These are the activations of a small neural network, seen along a few directions. Each row is one input.
Each table varies a few parts of the input and shows all the possible inputs, shuffled.
A made-up example of a description, with smaller parts first: line(4) and (point or ring(9) or (values(2) and ring(8))).
Shared parts are said once, and a part with two or three values counts as separate values.
In the rows, zero is written as 128.

Other details of the inputs vary at random and push rows far along three fixed directions, the same in every table; ignore that.

Table:
R1: [146 129  96 105 123 154 155 124 135 134 149 150]
R2: [129 120 129 126 146 125 129 140 122 108 116 143]
R3: [129 123 129 140 143 111 105 129 112 110 104 128]
R4: [144 139 111  97 138 164 162 143 153 118 144 159]
R5: [128 135 106 105 111 129 138 100 125 130 159 145]
R6: [114 120 135 143 146 109 109 134 109 106  97 136]
R7: [121 147 124 107 120 134 119  98 138 122 156 132]
R8: [155 125 202 172 120 146 192 231 189 192 117  68]
R9: [105 146 128 128 121 101  78  64 112 119 145 117]
R10: [134  96 118 132 146 145 147 172 116 121  91 145]
R11: [131 118 135 150 147 118 121 161 116 110  88 131]
R12: [ 96 119 128 132 115  93  80  72  95 124 130 118]
R13: [113 109 123 129 128 120 123 124 108 120 117 139]
R14: [136 131 100 101 118 146 161 127 132 126 152 160]
R15: [ 99 140 175 169 111  81  76  97 121 150 121  71]
R16: [142 142 108 105 133 160 153 133 143 115 152 150]
R17: [136 142 124 121 129 139 132 131 141 126 132 130]
R18: [102 160 128 113 106 108  79  48 126 128 164 112]
R19: [120 128 149 147 106 107 132 131 130 159 127 106]
R20: [129 126 126 140 145 121 117 141 117 111 100 136]
R21: [123 126 140 133 135 119 121 135 126 118 118 128]
R22: [132 110 116 146 136 121 129 146 106 125  97 137]
R23: [115  97 132 142 139 109 121 137 102 120  99 135]
R24: [122 134 126 126 136 122 114 121 123 112 117 136]
R25: [139 144 108 107 134 156 148 126 142 118 151 148]
R26: [125 124 128 132 142 125 125 136 118 108 118 138]
R27: [128 158 154 116  99 130 121 100 165 160 171  92]
R28: [131 154 160 121 101 135 135 109 169 166 179  87]
R29: [123  98 121 138 140 129 124 152 106 118  91 136]
R30: [115 128 158 164 100  84  86  96 116 167 125  71]
R31: [143 136 185 150 114 150 183 196 185 180 136  83]
R32: [130 117 133 148 148 116 121 147 113 111 104 128]
R33: [131 138 108 113 106 130 119  88 125 140 158 125]
R34: [139 119 197 172  99 118 177 200 170 202 120  69]
R35: [138 140 118 123 134 142 136 132 136 122 133 135]
R36: [160 134 106  95 143 171 173 157 156 119 145 161]
R37: [132  95 121 133 144 131 130 152 109 122  98 137]
R38: [100 114 133 137 119  92  86  84  97 128 124 116]
R39: [131 146 121 105 123 143 131 114 145 123 151 137]
R40: [119  99 128 137 140 121 134 147 109 122 101 142]
R41: [157 137 106  97 142 172 173 156 157 120 143 161]
R42: [130 146 122 107 123 150 144 120 149 126 159 135]
R43: [122 120 133 142 145 116 116 148 116 106  93 136]
R44: [133 134 108 106 113 142 158 125 137 134 153 149]
R45: [134 126 106  98 120 159 142 114 138 139 151 140]
R46: [120 126 130 130 140 124 123 137 122 109 112 139]
R47: [124 146 118 109 123 139 125 102 135 119 157 136]
R48: [145 138 112  97 138 159 157 139 152 118 145 156]
R49: [103 121 120 157 119  81  67  84  80 120 101 113]
R50: [130 133 109 105 112 127 138  99 127 133 160 142]
R51: [138 120 130 146 150 128 133 162 122 115  98 133]
R52: [136 137 118 117 133 135 125 124 132 116 133 137]
R53: [132 108 146 146 153 122 140 175 124 115  92 135]
R54: [118 133 124 139 135 116 105 117 112 109 118 128]
R55: [130  97 122 133 142 129 127 146 110 125 100 135]
R56: [122 131 116 105 107 136 110  82 129 143 160 117]
R57: [145 146 103 104 133 160 151 130 144 117 148 150]
R58: [144 146 110 105 127 152 141 120 144 123 157 138]
R59: [127 127 126 140 141 119 113 140 116 108 100 133]
R60: [139 148 115 109 125 141 126 102 141 127 159 129]
R61: [139 145 118 109 127 145 137 112 144 127 161 132]
R62: [137 125 130 124 143 133 137 147 135 118 118 140]
R63: [117 128 133 132 139 113 108 118 117 113 117 133]
R64: [135 132  98 101 120 147 163 126 133 126 150 161]
R65: [125 137 111 107 108 121 128  87 126 137 163 136]
R66: [115 126 131 149 139 101  91 113 100 107 109 121]
R67: [133 112 132 137 154 122 129 160 119 106  94 143]
R68: [132 116 108 134 129 126 128 133 108 121 112 140]
R69: [119 156 121 119 112 110  80  55 122 128 164 108]
R70: [123 147 175 124  75 142 156 119 184 205 183  69]
R71: [106 127 206 172  83  97 120 133 156 206 134  40]
R72: [132 110 117 147 135 123 133 153 107 125  94 136]
R73: [106 123 118 118 116 119 111  92 112 125 138 133]
R74: [132 154 115 112 118 140 122 100 140 127 158 126]
R75: [122  99 126 141 140 120 114 139 104 125  93 129]
R76: [125 114 136 146 151 114 121 147 111 108 100 134]
R77: [138 104 120 145 139 121 135 154 108 125  99 134]
R78: [130 122 124 143 150 129 132 156 115 106  99 140]
R79: [127 135 165 164 119 109 113 145 136 149 114  83]
R80: [134 102 114 123 139 147 143 157 119 121 107 146]
Description of these inputs: ring(8) and (values(4) or ring(6)).
- Changing only the ring(8) part turns R14 into R65. The same change can be made to R13. Which row results? => R23
- Which other rows does R10 become when the values(4) part takes its other values? List them by row number. => R64, R70, R72
- Which other rows does R5 become when the values(4) part takes its other values? List them by row number. => R12, R33, R56
- Which other rows does R66 become when the ring(6) part takes its other values? List them by row number. => R21, R26, R27, R52, R58

Table:
R81: [134 132 106  86 153 169 143 136 139  94 136 168]
R82: [149 115  97 134 141 138 132 148 113 121  95 143]
R83: [103 131 178 164  73  93  75  86 134 203 142  30]
R84: [ 76 121 130 147  91  55  62  35  73 138 137 104]
R85: [152 142 111  60  80 206 212 119 200 193 229 135]
R86: [114 100 117 130 120 101 139 127 101 129 114 151]
R87: [145 149 198 164 119 144 158 191 190 177 127  59]
R88: [142 104 108 140 146  90  63  77  80 115 116 114]
R89: [133 104 170 144  95 147 179 175 162 196 138  87]
R90: [135 109  87  90 125 155 192 141 127 126 155 184]
R91: [ 73 138 143 133 119  66  68  49  92 101 138 124]
R92: [142 131  92 150 135 112 111 128  93 110 106 140]
R93: [136 146  99 134 168 118 108 134 100  62  98 172]
R94: [ 85 143 212 160  90  87  85  93 154 181 151  47]
R95: [140 147 108 139 161 127 123 144 114  73 107 158]
R96: [120 112 173 146  85 117 137 135 151 196 137  77]
R97: [151 165 136  65 106 200 182 131 214 160 204 124]
R98: [ 94 160 132 145 128  73  21  37  97 100 118 101]
R99: [155  90 130 201 166 103 143 236  84 110  23 136]
R100: [138 126 178 135 129 163 171 195 180 156 126  94]
R101: [126 136  56  38 153 191 161  86 130  61 181 229]
R102: [103 118 128 121 148 100 125 124 107  85 110 169]
R103: [138 136 123 130 162 140 125 152 128  96 102 146]
R104: [130 122 190 132 124 151 180 192 180 164 133 106]
R105: [127 118 165 151  90 131 129 138 148 191 133  60]
R106: [147 104 134 188 198 114 145 246  98  65  25 163]
R107: [101 157 124 140 136  92  45  56 102  98 125 111]
R108: [146 188 107  78  65 164 124  34 177 192 234  88]
R109: [163  71 145 169 220 118 135 236 100  71  33 153]
R110: [129 135  45  43 113 161 165  60 118 107 200 211]
R111: [100 130 137 132 139 111  76  99 112 105 116 118]
R112: [127 102 110 127 129 132 117 132 103 129 103 131]
R113: [106  97 103 124 129 110 102  97  81 115 109 153]
R114: [124 116 172 158  90 114 114 137 146 193 119  56]
R115: [123 116 179 136 131 137 159 181 163 146 116 116]
R116: [125 164  95 133  97  90  63  41 100 129 150 111]
R117: [123 126 107 149 123 109  82  90  92 125 109 110]
R118: [163 179  35  47 156 186 155  92 142  50 181 229]
R119: [110 118 129 116 151 113 144 140 113  90 116 172]
R120: [135 131 158 107 127 158 212 186 181 144 159 143]
R121: [170 133 130 154 118 151 180 193 151 158 124 112]
R122: [145 114  96 138 142 140 131 147 108 121 100 140]
- Describe the family of inputs behind these rows. => values(2) and (point or (line(4) and line(5)))
- Which other rows does R92 become when the values(2) part takes its other values? List them by row number. => R106

Table:
R123: [128  88  93 133 161 136 145 186  85  78  53 189]
R124: [130 100 180 171 134 142 172 234 146 163  80  99]
R125: [150  81 166 175 128 121 181 218 130 172  84 104]
R126: [ 93 104 117 162 138  82  67 113  63  94  56 144]
R127: [127 162  99  61 138 166 167 100 156  91 185 184]
R128: [149 133  59  76 112 168 171  91 128 128 183 180]
R129: [101 158  79  95  86 113  83  21 108 134 182 130]
R130: [172 122 134 154 184 154 173 238 141  86  74 158]
R131: [127 107  91 112 158 163 150 159 106  90 102 187]
R132: [ 84 120 162 160 108  77  51  66  99 134 116  75]
R133: [136  89  96 104 165 150 149 150 113  94 104 184]
R134: [174 161 150 127 137 183 172 183 199 160 143  96]
R135: [127 147 205 204 130  71  77 159 135 144  87  48]
R136: [115 159 203 175 112  81  94 130 153 153 131  57]
R137: [110 135 179 139  89 118 112 106 157 177 156  59]
R138: [121 152 174 118  64 112 112  62 171 216 200  51]
R139: [115 115  94 101 127 106  88  61  88 112 142 148]
R140: [ 96  98 105 170 136  72  74 110  60  97  61 141]
R141: [ 83 119 145 161 166  67  70 110  74  68  70 145]
R142: [139 127  80  58 129 173 148  89 143 114 186 176]
R143: [174 160 149 126 135 181 170 186 194 156 144  94]
R144: [147 111  55  92 135 156 170 126 102 105 142 194]
R145: [117 139  85  92  93 110  91  22  98 136 187 132]
R146: [157 183 172 108 104 171 187 152 224 172 204  99]
- Changing only one part turns R135 into R130. The same change can be made to R129. Which row results? => R140
- Describe the family of inputs behind these rows. => values(2) and (line(4) or ring(8))
- Start at R143 and move only the line(4) part, one step at a time. The first step leads to R135. Which rows follow, in order? => R136, R127
- Which other rows does R139 become when the ring(8) part takes its other values? List them by row number. => R123, R124, R129, R137, R142, R144, R145
